A small network was shown many inputs. Here are its activations along a few directions, one row for each input.
In each table, some parts of the input vary, and every possible input appears once, in random order.
A made-up example of a description, with smaller parts first: values(3) and (point or ring(9) or (line(4) and ring(8))).
Shared parts are said once, and a part with two or three values counts as separate values.

Other details of the inputs shift rows strongly along three fixed directions, in all tables alike. That doesn't count.

A family of inputs:
row 1: [ -9   7  -4  -1  -4  -7 -11   1  -4  -2  -7   1   1]
row 2: [ 22 -14   0 -29 -25  32  22  11  57 -19  22  41 -58]
row 3: [ 0  0 -6  7 -3 -9  1 -6  2 17 -7  1  4]
row 4: [ -2   0  -5   1   6  -1  -1  -4  -4   8 -13   3   5]
row 5: [ -4  15  -2   0  -1   3  -7  -5 -10   2  -6   1   1]
row 6: [ -5   4  -2   1  -4  -3  -5   2  -9  -1 -13   7   4]
row 7: [ 43   1  12   2   2  -3   6   7  -3 -28  18 -26  -9]
row 8: [-6  9 -4 -1  9  2 -2 -7 -3 11 -7 -9 -2]
row 9: [ -1  11  -4  -1   9   6  -3 -10  -5  11  -7  -1   4]
row 10: [ -3   6  -4   1   8   1   0  -5  -5   9 -10   0   3]
row 11: [ 51  -8  12  11  -9 -19  10   9   3 -24  20 -20  -1]
row 12: [ 45  -3  12   2   1  -7   8  11  -3 -30  14 -21  -7]
row 13: [-2  3 -6 -2  6  0 -9 -4 -1  8 -7  2  8]
row 14: [ -5  -2  -5   0   6  -3  -1  -2  -3   8 -13  -3   3]
row 15: [-8 16 -2  0 -1 -1 -4 -6 -8  0 -6 -3 -3]
row 16: [ -1   7  -4   0   8   3  -1  -6  -5  10 -10   3   6]
row 17: [ 51  -7   8   4  11  -6   5   6   3 -21  10 -19   0]
row 18: [ -6   0  -5  -1   6  -3  -4  -1  -1   8 -11  -5   2]
row 19: [ -4   4  -2   0  -4  -2  -6   2 -10   0 -12   9   7]
row 20: [ -7   6  -4   0  -5  -4 -13   2  -6  -1  -7   2   2]
row 21: [ -5   3  -5   0   7  -4  -3  -4  -1   7 -10  -1   4]
row 22: [ -6  14  -2   1  -2   2  -6  -5 -10   1  -6  -1  -2]
row 23: [ 50  -6   7   3  10  -8   1   6   3 -20  13 -20   0]
row 24: [ 12 -13  -6 -39  -5  39  14   8  59 -14  15  33 -58]
row 25: [ -9   5  -5  -3  -5  -7 -12   3  -4   0  -8  -3  -1]
row 26: [ -6   2  -4   4 -15 -14  -3   1  -1   9  -7  -1  -1]
row 27: [-7  5 -2  1 -4 -4 -9  3 -8 -1 -9  4  3]
row 28: [ -2   4  -3   5 -14 -10  -4  -1  -3   9  -6   7   5]
row 29: [-23 -46  31  21   2  26  34  16  -2 -41  80 -10  26]
row 30: [ -5  11  -3   0  10   1   0 -10  -4  10  -7  -6   0]
row 31: [ -7  -8  12  -4 -12 -21  -8   2  -1  16  -7   3  -1]
row 32: [ 54  -9   9   3  11  -4   8   6   1 -20   9 -14   4]
row 33: [ -2   2  -5   0   7   0  -5  -4  -3   8 -10   3   8]
row 34: [ -7  10  -1   2  -3  -1  -4   0 -11   0  -9   4   1]
row 35: [ -5   7  -4  -2  -5  -3 -13   2  -7   0  -7   4   5]
row 36: [ -4   1  -5   6  -3 -11   3  -6   5  16  -7   0   3]
row 37: [ -5   7  -4   0   9  -1   2  -6  -3   8 -10  -1   1]
row 38: [-72 -50  28  17   3  13  21   2  -1  16  61  -1  34]
row 39: [ 49  -5  12   4   0  -6   1  12  -3 -30  15 -14   2]
row 40: [ -6   4  -4  -1   8  -1   0  -3  -4   9 -11  -5   0]
row 41: [ -7  11  -2   1  -2  -4  -2  -1  -9  -1 -10   2  -1]
row 42: [-65 -35  14  20  10  26  24   0  -8  -2  51   0  35]
row 43: [-3 10 -3  1  9  4 -2 -9 -5 11 -7 -4  1]
row 44: [ 0  0 -6  5 -3 -7  1 -6  2 18 -6  4  7]
row 45: [-8  6 -2  1 -4 -7 -7  1 -6 -2 -9  2  3]
row 46: [-5  4 -6 -1  7 -4 -7 -4  0  7 -8 -3  4]
row 47: [ -9   4  -3  -1  -5  -6  -8   4  -6  -1 -11  -2   0]
row 48: [ -4  -2  -6   4  -4 -11   1  -4   4  17  -8  -4   1]
row 49: [ -8   2  -3  -1  -5  -6  -5   4  -7  -1 -13   1   1]
row 50: [-35   5 -14 -41 -18  49   9   1  46   4  -6  65 -54]
Description of these inputs: values(2) and (point or (line(4) and (point or line(5)))).
Changing only the values(2) part turns row 16 into row 50. The same change can be made to row 18. Which row results? -> row 47
Changing only the values(2) part turns row 31 into row 38. The same change can be made to row 28. Which row results? -> row 44
Which other rows does row 29 become when the values(2) part takes its other values? List them by row number. -> row 42
Start at row 49 and move only the line(4) part, one step at a time. The first step leads to row 29. Which rows follow, in order? -> row 6, row 19
Which other rows does row 10 become when the line(5) part takes its other values? List them by row number. -> row 4, row 17, row 23, row 43
